A small network was shown many inputs. Here are its activations along a few directions, one row for each input.
In each table, some parts of the input vary, and every possible input appears once, in random order.
A made-up example of a description, with smaller parts first: one of 6 places along a line, together with either a single point or one of 11 places along a line or (one of 3 separate values, together with one of 5 places around a ring).
Shared parts are said once, and a part with two or three values counts as separate values.

Other details of the inputs vary at random and push rows far along two fixed directions, the same in every table; ignore that.
These rows show it; all are for the same input, with only those details redrawn:
[ 1.17  1.40 -1.00  2.53  2.43 -2.96  3.23  8.08  4.36 -4.73  4.15  2.79
  1.23]
[ 1.14  1.24  4.15 -0.33 -0.24  1.48 -5.08 -2.06 -3.88  9.42 -0.98  0.76
  0.28]
[-0.70 -1.21 -0.71  1.72  3.30 -2.62  2.25 -2.07 -1.32 -3.65 -1.94 -4.61
  1.44]
[ 1.16  1.39 -0.74  2.34  2.25 -2.65  2.74  7.38  4.01 -4.13  3.70  2.52
  1.20]
[ 1.43  1.68 -0.76  2.47  2.16 -2.79  2.86  8.59  4.49 -4.11  4.53  3.48
  1.19]
[ 1.33  1.36  3.96 -0.24 -0.20  1.32 -4.89 -1.31 -3.44  9.12 -0.52  1.24
  0.33]
[ 1.46  1.68  0.21  1.82  1.68 -1.96  1.42  6.80  3.06 -1.40  3.62  3.21
  1.05]
[-0.59 -1.32 -0.85  1.88  3.39 -2.79  2.41 -1.89 -1.17 -3.94 -2.05 -4.56
  1.44]

Rows:
row 1: [ 0.97  1.92  2.77  0.34 -1.67  2.82 -3.66  4.71  2.03  5.23  3.60  4.40
  1.01]
row 2: [-2.53 -2.96 -1.62 -0.56  1.99  0.12  3.33 -3.19 -1.06 -3.13 -1.30 -5.27
  2.68]
row 3: [-0.45 -1.06 -2.23 -0.03 -0.19  0.72  1.48 -3.24  0.58 -5.47 -3.59 -2.37
 -1.81]
row 4: [-1.71 -0.54  1.10 -1.92 -2.29  1.60 -0.28 -6.67 -2.16  2.61 -3.33 -1.86
 -0.56]
row 5: [-1.20 -0.59 -0.70 -1.78  0.91 -1.85  3.22 -5.66 -2.41 -0.67 -3.58 -2.65
 -1.22]
row 6: [-0.96 -0.31 -0.40 -1.24  0.35 -2.15  2.75 -5.55 -2.32 -0.68 -3.46 -2.39
 -0.82]
row 7: [-0.80 -1.62 -2.87  2.37  2.30 -1.40 -0.86 -6.19 -4.31 -0.79 -2.94 -1.56
 -0.54]
row 8: [ 1.33  1.36  3.96 -0.24 -0.20  1.32 -4.89 -1.31 -3.44  9.12 -0.52  1.24
  0.33]
row 9: [ 2.21  2.04 -1.51  1.78  3.07 -1.64  1.52  7.85  4.92 -3.91  3.67  4.04
  0.00]
row 10: [ 2.53  2.20  1.11  1.36 -2.34  2.35 -5.96  3.93 -0.01  9.01  5.10  9.13
 -1.88]
row 11: [ 0.60 -0.45 -1.27  0.31  0.74 -2.10  2.69 -3.01 -0.63 -4.50 -3.13 -1.62
 -1.54]
row 12: [ 1.38  2.57  2.66 -0.83 -2.69  3.09 -5.50  5.72  1.46  6.69  3.57  5.12
  0.68]
row 13: [ 0.66  0.18  2.31 -1.51 -3.39  3.28 -3.67 -4.65 -2.13  4.57 -2.93  0.75
 -1.96]
row 14: [-1.23 -1.48 -0.50 -1.03 -0.61 -1.35  2.70 -5.82 -1.54 -0.87 -2.53 -3.89
 -0.93]
row 15: [-1.12 -2.57  1.00 -1.68  0.77  0.89 -0.39 -5.15 -4.13  4.88 -1.51 -4.60
  1.34]
row 16: [-0.63  0.54 -4.73  2.11  0.18 -0.60  0.33  7.45  3.34 -6.71  4.39  5.48
 -0.04]
row 17: [ 1.05  1.78  1.05 -0.05  0.64 -0.43  0.50  5.70  0.81  3.56  3.64  4.27
  1.28]
row 18: [-0.61 -1.41  0.14 -0.52 -1.30 -1.43  2.10 -5.36 -1.34 -1.49 -2.13 -3.60
 -0.87]
row 19: [-0.47 -0.18 -2.86 -0.40  0.94 -0.56  3.09  8.52  5.03 -4.85  4.70  2.42
  2.38]
row 20: [ 0.96  2.19  3.71 -0.46 -2.63  3.32 -4.28  4.43  0.91  8.01  3.93  4.96
  1.31]
row 21: [-0.47 -0.54  2.03  0.09  1.24 -0.46 -1.34 -3.90 -4.31  3.94 -2.25 -3.12
  1.38]
row 22: [-2.18 -2.07 -1.80  0.45  1.14 -0.95  1.04 -1.19 -0.05 -4.84 -1.64 -5.35
  2.49]
row 23: [ 1.80  0.66  3.08 -0.83 -0.14  3.12 -6.41 -2.88 -3.07  9.03 -0.69 -0.01
 -1.05]
row 24: [ 1.81  1.92  3.76 -0.09 -1.91  1.73 -3.71  4.87  0.49  8.65  4.56  4.45
  0.45]
row 25: [-0.55 -1.87 -1.14  2.05  2.26 -2.28  2.65 -0.12  0.83 -4.78  0.12 -4.70
  1.22]
row 26: [-0.65 -0.72  0.46 -0.43 -0.12  1.95 -3.78 -3.03 -2.21  1.70 -2.28 -3.24
  0.77]
row 27: [ 0.98 -0.58 -1.57  0.67 -0.55 -1.25  3.17  0.59  2.51 -5.57  0.15 -0.29
 -2.01]
row 28: [-2.34 -1.51 -0.66 -1.46 -1.52 -0.19  0.45 -3.89 -1.52 -3.15 -2.93 -3.24
 -0.54]
row 29: [-0.52  0.34 -1.36  0.91  0.64 -0.26  3.47  7.11  4.58 -3.76  4.64  2.22
  2.42]
row 30: [ 0.50  0.23 -1.15  1.05  0.99 -1.37  3.60  7.69  4.15 -2.41  5.42  2.16
  1.59]
row 31: [-1.84 -0.55 -1.98 -0.88 -0.39 -0.73  4.70 -0.66  2.33 -4.91 -0.28 -0.58
 -0.38]
row 32: [-0.98 -0.91 -2.53 -0.26 -0.67 -0.15  1.65  0.40  0.98 -6.89 -1.38 -1.33
 -1.63]
row 33: [-1.52 -1.06  0.18 -0.69 -1.96  0.10  1.50 -5.59 -0.71 -2.30 -2.70 -2.85
 -0.07]
row 34: [-1.87 -1.72  0.24 -1.85 -0.19  1.58 -2.47 -3.78 -3.32  3.17 -2.49 -4.04
  2.18]
row 35: [ 0.02 -1.52  0.01 -0.26 -1.28 -1.10  1.65 -5.02 -1.30 -2.02 -2.32 -3.40
 -1.31]
row 36: [-1.46 -2.24 -1.72 -0.39  3.56 -2.20  4.37 -2.69 -2.17 -2.64 -1.60 -4.64
  2.09]
row 37: [ 0.76  1.04 -0.75  1.84  0.80  0.31  0.88  7.32  5.73 -4.04  4.34  3.11
  1.12]
row 38: [ 0.46  0.09  2.29 -0.85 -0.35  4.01 -5.73 -3.79 -2.13  6.12 -1.77 -0.87
  0.08]
row 39: [-0.90 -1.14 -2.86  0.22  2.02  0.40 -0.13 -1.48  0.21 -5.47 -1.95 -4.46
  0.79]
row 40: [ 1.35  1.07  2.98 -1.65 -2.28  0.43 -2.52 -4.67 -3.65  5.92 -2.69  1.47
 -1.81]
row 41: [-1.12 -0.86 -2.96 -0.58 -0.06  0.58  0.69 -1.61 -0.38 -5.86 -3.15 -2.53
 -2.17]
row 42: [-2.95 -1.72 -2.20 -1.49 -0.45 -0.89  2.51 -2.74 -0.37 -5.07 -2.82 -3.38
 -0.28]
row 43: [ 1.10  0.21 -2.24  0.24  1.36 -1.48  2.51 -1.14  0.33 -4.78 -3.15 -0.39
 -2.43]
row 44: [ 3.31  3.68  3.63  0.34 -0.44  1.61 -5.00  6.66  1.44  8.36  4.21  7.67
 -0.44]
row 45: [-1.51 -1.78 -1.75 -1.06  0.35 -1.73  4.65 -4.28 -0.32 -3.38 -1.94 -3.89
 -1.14]
row 46: [-0.44  0.14  2.03 -2.30 -3.52  2.53 -4.21 -3.47 -3.24  4.33 -2.42  0.28
 -1.73]
row 47: [ 0.24 -1.37  1.54  0.56  1.08  0.91 -3.00 -4.22 -2.48  3.20 -1.78 -3.93
  0.13]
row 48: [-0.12  0.46 -3.99  3.34  0.16 -0.37  1.54  6.30  4.73 -5.84  5.00  6.22
  0.04]
row 49: [ 2.40  1.43 -2.17  0.75 -0.88 -0.54  2.60  6.89  5.55 -4.92  3.14  4.56
 -2.88]
row 50: [ 1.40  2.15  4.17 -2.12 -3.14  1.04 -3.67 -3.85 -3.57  9.34 -1.40  3.18
 -1.62]
row 51: [ 2.08  2.84  3.64 -1.49 -5.21  3.30 -3.92  2.91  1.65  6.68  2.77  7.61
 -1.62]
row 52: [-3.17 -1.92 -2.57 -2.04  0.12 -0.63  3.10 -2.79 -0.43 -5.03 -2.88 -3.49
 -0.61]
Changing only one part turns row 7 into row 10. The same change can be made to row 9. Which row results?
Answer: row 23
Changing only one part turns row 21 into row 20. The same change can be made to row 17. Which row results?
Answer: row 29
What do these inputs look like to the network?
Answer: one of 4 places along a line, together with either a single point or (one of 2 separate values, together with one of 6 places along a line)
Change only the choice among 2 separate values in row 26. List by row number the other rows that result.
Answer: row 32
Change only the place on the line of 6 in row 4. List by row number the other rows that result.
Answer: row 3, row 13, row 31, row 33, row 51
A walk changes only the place on the line of 4. It starts at row 41 and steps to row 3. List the rest of the walk in order.
Answer: row 49, row 43
Change only the choice among 2 separate values in row 28. List by row number the other rows that result.
Answer: row 22
Change only the place on the line of 6 in row 11. List by row number the other rows that result.
Answer: row 5, row 6, row 40, row 43, row 50

Rows:
row 53: [-0.30  0.45  3.12 -2.31 -1.43  3.64 -5.50 -1.70 -3.39  8.61 -0.98  0.61
  0.89]
row 54: [ 0.21  0.71  0.31 -0.56  0.40 -0.12  0.82  5.19  2.45 -1.07  2.42  0.68
  1.30]
row 55: [ 0.27  0.72  0.39  0.27 -0.79 -1.51  2.14  2.08  1.40  0.08  2.27  2.83
 -0.21]
row 56: [-0.74 -0.31 -2.24  0.59 -0.01  0.05  1.01  3.94  2.41 -2.37  3.01  2.32
  0.86]
row 57: [-0.40 -1.12  2.11 -0.10 -0.15  1.09 -2.87 -4.43 -2.94  3.65 -2.04 -3.72
  0.88]
row 58: [ 0.61  1.05 -0.08 -0.56 -3.10  1.35 -0.26  2.07  2.79 -1.32  1.34  3.40
 -1.98]
row 59: [ 0.11  0.35 -0.49  1.47  0.19  0.29 -0.29  4.12  2.46 -1.38  2.85  2.04
  1.29]
row 60: [ 0.47 -0.62  0.32  0.63  2.11 -0.89 -0.25 -3.59 -2.36 -0.06 -3.36 -3.43
 -0.45]
row 61: [ 0.73  0.86  0.88 -0.51 -0.76  0.10  0.66  1.86  1.39  2.02  1.96  2.12
  0.13]
row 62: [-0.92  0.08 -1.84 -0.67  0.08  0.58  0.62  4.48  1.83 -1.17  2.73  2.73
  0.70]
row 63: [-1.86 -1.75 -0.70 -0.43  0.35 -1.94  3.28 -5.19 -2.15 -1.88 -2.67 -4.16
  0.57]
row 64: [ 1.05  1.53 -0.29  1.37  0.99  0.00 -1.69  4.07  1.17 -0.03  1.58  2.95
  0.11]
row 65: [ 1.21  0.66 -0.15  0.85  0.59 -0.99  1.50  1.87  1.68 -0.89  1.60  1.71
 -0.53]
row 66: [ 0.88  0.27  3.67 -0.85 -1.33  2.27 -4.13 -3.07 -2.95  8.32 -0.83 -0.13
 -0.17]
row 67: [-1.36 -2.08 -1.72  1.09  1.83 -3.23  4.09 -5.39 -2.03 -4.90 -3.02 -4.50
 -0.02]
row 68: [-0.27  0.90 -0.47 -0.93 -0.39 -1.61  3.64  3.37  1.69 -1.14  2.00  2.29
  0.32]
row 69: [ 0.50  0.73  3.50 -2.42 -1.22  2.52 -3.39 -1.31 -2.64  8.31 -0.86  0.07
  0.11]
row 70: [-1.07 -1.59 -2.21  1.03  2.79 -3.95  4.24 -4.83 -2.08 -5.83 -3.88 -4.37
 -0.36]
row 71: [-2.63 -1.91 -2.45 -1.69 -0.20 -0.47  3.60 -4.18  0.30 -7.29 -4.07 -5.03
 -0.89]
row 72: [ 0.08  0.27 -0.04  0.62  0.19 -0.42  0.90  4.23  2.64 -1.80  2.55  0.24
  1.34]
row 73: [ 0.44  0.78 -1.99  1.08  1.15 -0.29 -0.70  2.91  0.64 -1.04  1.41  2.82
 -0.54]
row 74: [ 0.41  0.47  2.66 -0.09 -0.94  2.92 -6.07 -3.45 -3.87  7.64 -1.41  0.34
  0.10]
row 75: [ 1.17  0.83  0.73  1.23  0.45 -0.16 -0.90  3.01  1.47 -0.22  1.86  0.98
  0.40]
row 76: [ 1.69  1.46  2.50 -2.17 -3.49  3.21 -5.93 -3.61 -3.13  7.10 -3.02  2.77
 -3.25]
row 77: [-1.98 -2.71 -3.20  1.32  2.11 -0.86  0.97 -5.08 -2.51 -4.39 -2.70 -4.70
  0.32]
row 78: [-0.25 -1.05 -0.18 -0.70 -1.99  1.32 -1.49 -6.01 -2.28 -0.72 -3.90 -2.25
 -2.22]
row 79: [-0.79 -2.46 -1.39  1.68  2.73 -2.17  2.99 -4.68 -1.28 -5.27 -3.21 -6.43
  0.46]
row 80: [ 0.01  1.07 -0.49 -1.08 -2.87  1.29  0.57  2.36  3.15 -1.97  1.20  2.68
 -1.41]
row 81: [ 0.55  1.09  0.28 -1.29 -0.01 -0.32  1.77  3.38  1.85  0.44  1.98  2.18
  0.14]
row 82: [-0.42 -0.37 -2.19  1.17  0.28 -0.08  0.58  3.17  1.90 -2.35  2.76  2.22
  0.45]
row 83: [ 0.45  0.34  3.38 -1.31 -1.55  2.33 -3.54 -2.45 -2.39  7.81 -0.66 -0.40
  0.25]
row 84: [ 1.91  1.66 -0.35  0.82  1.25 -1.60  1.43  3.49  2.03 -1.19  1.49  3.01
 -0.90]
row 85: [-1.04 -2.03 -0.67  0.28  1.31 -1.58  2.32 -5.61 -1.88 -2.37 -2.75 -5.06
  0.43]
row 86: [-0.37  0.15 -0.88  0.98  0.23  0.09  0.75  4.51  2.88 -2.61  2.63  1.34
  1.84]
row 87: [ 1.63  1.57  0.19  1.20  1.19 -0.88 -0.87  4.46  1.76 -0.73  1.71  1.87
  0.05]
What do these inputs look like to the network?
Answer: one of 5 places along a line, together with either a single point or one of 6 places along a line
Changing only the place on the line of 5 turns row 66 into row 60. The same change can be made to row 58. Which row results?
Answer: row 76
Which other rows agree with row 78 in the place on the line of 5? List them by row number.
Answer: row 65, row 67, row 74, row 75, row 77, row 79

Rows:
row 88: [ 1.08  1.46  1.01  0.71  0.28  1.69 -4.06  2.31 -0.42  4.19  1.09  2.27
  0.90]
row 89: [-0.03 -0.73  1.14 -0.96  1.14 -2.21  2.02 -7.34 -4.68  2.09 -5.30 -3.36
 -1.70]
row 90: [ 0.18  1.16  1.34 -1.43 -2.55  1.06  1.44  2.55  2.19 -0.15  1.13  2.70
 -0.84]
row 91: [-0.69 -0.45 -1.91  0.80  1.41 -2.56  5.40  6.68  4.85 -7.70  3.36 -1.19
  2.41]
row 92: [ 2.18  1.92  4.06  0.67  0.67 -0.99 -1.44  0.66 -2.08  8.52  2.23  3.13
  0.47]
row 93: [ 0.20  0.95  2.06 -1.03 -1.07  2.25 -2.70  2.22  0.07  6.33  2.25  1.68
  0.86]
row 94: [ 1.78  1.33  1.21 -1.05 -1.96  1.48 -4.03 -1.75 -0.84  2.81 -0.54  1.46
 -2.21]
row 95: [-3.05 -3.43 -1.87  0.97  3.17 -0.90  0.78 -6.27 -3.78 -4.33 -4.17 -7.43
  1.96]
row 96: [ 2.12  1.33  0.96  1.51  0.85  0.86 -2.61  5.13  2.26  0.96  2.68  2.84
  0.36]
row 97: [-1.04 -1.59  0.50 -0.90  0.58  1.62 -2.95 -4.00 -3.63  4.45 -1.74 -2.85
  1.46]
row 98: [ 0.12  0.07 -2.08  0.06 -1.31 -0.10  2.14  3.10  2.92 -3.48  2.09  3.17
 -0.87]
row 99: [-0.95  0.06 -3.22  0.52 -0.07 -1.72  6.12  4.41  5.84 -8.61  2.19  1.04
 -0.45]
row 100: [-1.35 -2.22 -3.13  0.42  0.75 -1.72  1.35 -6.58 -1.94 -6.31 -4.68 -5.51
 -0.73]
row 101: [-0.57  0.15 -0.08 -0.28 -1.89  1.23 -1.45 -1.13 -0.75  1.24 -0.59  2.05
 -1.63]
What do these inputs look like to the network?
Answer: one of 2 separate values, together with either a single point or one of 6 places along a line
Changing only the choice among 2 separate values turns row 89 into row 92. The same change can be made to row 101. Which row results?
Answer: row 95
Change only the choice among 2 separate values in row 93. List by row number the other rows that result.
Answer: row 99
